These are the activations of a small neural network, seen along a few directions. Each row is one input.
In each table, some parts of the input vary, and every possible input appears once, in random order.
A made-up example of a description, with smaller parts first: values(3) and (point or ring(9) or (line(6) and ring(8))).
Shared parts are said once, and a part with two or three values counts as separate values.

Other details of the inputs shift rows strongly along two fixed directions, in all tables alike. That doesn't count.

Table:
r1: [-24 -45  27  87  -6 -38 -70  21 -24  12 -21  15 -14 -22  -3]
r2: [ -1 -18 -23 -25   3   1   1  39 -21  10  -1 -14  21  30   4]
r3: [ 10 -20 -27 -23   2   8  -3  39 -20  10   4 -14  13  27   0]
r4: [ 31   0  -7 -14   8   6 -17  32  -7  14   4 -41  17  28 -17]
r5: [ 29  -3 -12 -18  11   9 -15  38  -6  18  -1 -30  17  26 -13]
r6: [-16 -40  33  89 -10 -42 -70  14 -24  15 -20   4 -13 -22  -6]
r7: [-34 -41  38  81 -20 -51 -59   9 -34  23 -21   5  -5 -14  10]
r8: [ 39  12   0  -1  23  -1  -3  33 -10  11   7 -33   1  33   4]
r9: [-13  28   9  -2   1  23  32 -33  23   2   6  33 -12 -17  11]
r10: [ -6  25 -13 -20  -2  15  13 -28  28 -10  -8  16   3 -31 -13]
r11: [  5 -27 -14 -31  -3  -2   1  30 -22  -3   5 -22  15  41   1]
r12: [-13  19   1  -6   2  20  39 -29  17 -13  11  34 -15 -17  13]
r13: [ 21  -7 -12 -23  -2   6  -7  32 -12  29   3 -29  17  32  -2]
r14: [ 22  -4  -7 -22  -5   3  -9  26 -13  25   8 -40  17  35  -6]
r15: [-22  20  13 -18 -19  15  21 -46  24   4   4  -2  12 -11 -10]
r16: [ 31   4 -26 -13  30 -18   6  44 -19  -8   3  -9  -5  18  18]
r17: [ 27 -16 -27 -31   8  -9  -9  34 -18 -16   2 -26   7  25  -7]
r18: [-18  35  25   1  -5   9  33 -51  21  -1   6  10  -5 -13  10]
r19: [-10   8  10  -9  -8  18  37 -39  17 -27  15  26 -22 -10  10]
r20: [ 38   8 -18 -24   8 -15 -14  30 -10   7  -1 -44  17  22 -10]
r21: [-22  30  12  -5   3  17  37 -33  21   1   2  32  -5 -14  17]
r22: [ 16 -29 -18 -29  -5   5  -3  30 -21  -2  10 -22   8  38  -3]
r23: [ -7  34  21   2  -8  15  29 -50  24   0  11  10 -12 -16   5]
r24: [ 44  20  -8  -7  22 -23  -2  27 -13   3   2 -34   0  24  11]
r25: [  1  12   8 -10   8  22  33 -31  23 -34  13  22 -21 -10   2]
r26: [-24  21   5  -8   4  14  43 -29  14 -14   7  34  -8 -14  18]
r27: [ -7   0  -3 -21  -6  30  16 -31  22 -30   8  13  -3 -14 -20]
r28: [-89 -42  41  85 -53 -25 -56 -59   8   5 -31  48  -2 -73 -19]
r29: [-26 -54  20  85  -6 -41 -63  23 -29  -2 -16  18 -17 -25  -1]
r30: [-12   9 -13 -17   1  32  18 -21  23 -17   2  19   2 -23 -17]
r31: [  2  38  -3  -8  15   7  28 -28  25 -13  -1  26 -13 -26   8]
r32: [ 34  -7 -15 -16  22 -18   4  35 -18 -21   8 -17 -10  27  16]
r33: [-24  18   9 -18 -17  19  22 -41  25   8  -2  11  12 -16  -7]
r34: [  1  29  -6 -18  -6   8  13 -36  28  -8  -6   6   3 -32 -16]
r35: [ 22  -7 -37 -25  15  -9  -9  43 -18  -4  -4 -18  11  13  -5]
r36: [ 42  17 -12  -9  26 -20   0  33 -13   8  -1 -22  -1  21  14]
r37: [ 12 -16  -3 -16  11 -10  15  32 -24  -8  10 -13  -3  43  24]
r38: [ -8  32  17   1  -4  18  31 -43  24   5   6  23 -12 -19   8]
r39: [-20  13  -3 -16 -14  31  17 -33  26   6   0  21   5 -19  -8]
r40: [-31 -55  16  71 -21 -26 -80  19 -19  15 -26   6   3 -26 -23]
Description of these inputs: values(2) and line(4) and line(5).
Q: The inputs of r28 and r10 match in every part but the line(4) part. If r33 is changed in the same way as r28 into r10, which row does it become?
A: r34
Q: The inputs of r38 and r6 match in every part but the line(4) part. If r39 is changed in the same way as r38 into r6, which row does it become?
A: r40
Q: Change only the values(2) part in r6. List by row number the other rows that result.
A: r5
Q: Change only the line(4) part in r21. List by row number the other rows that result.
A: r1, r9, r31
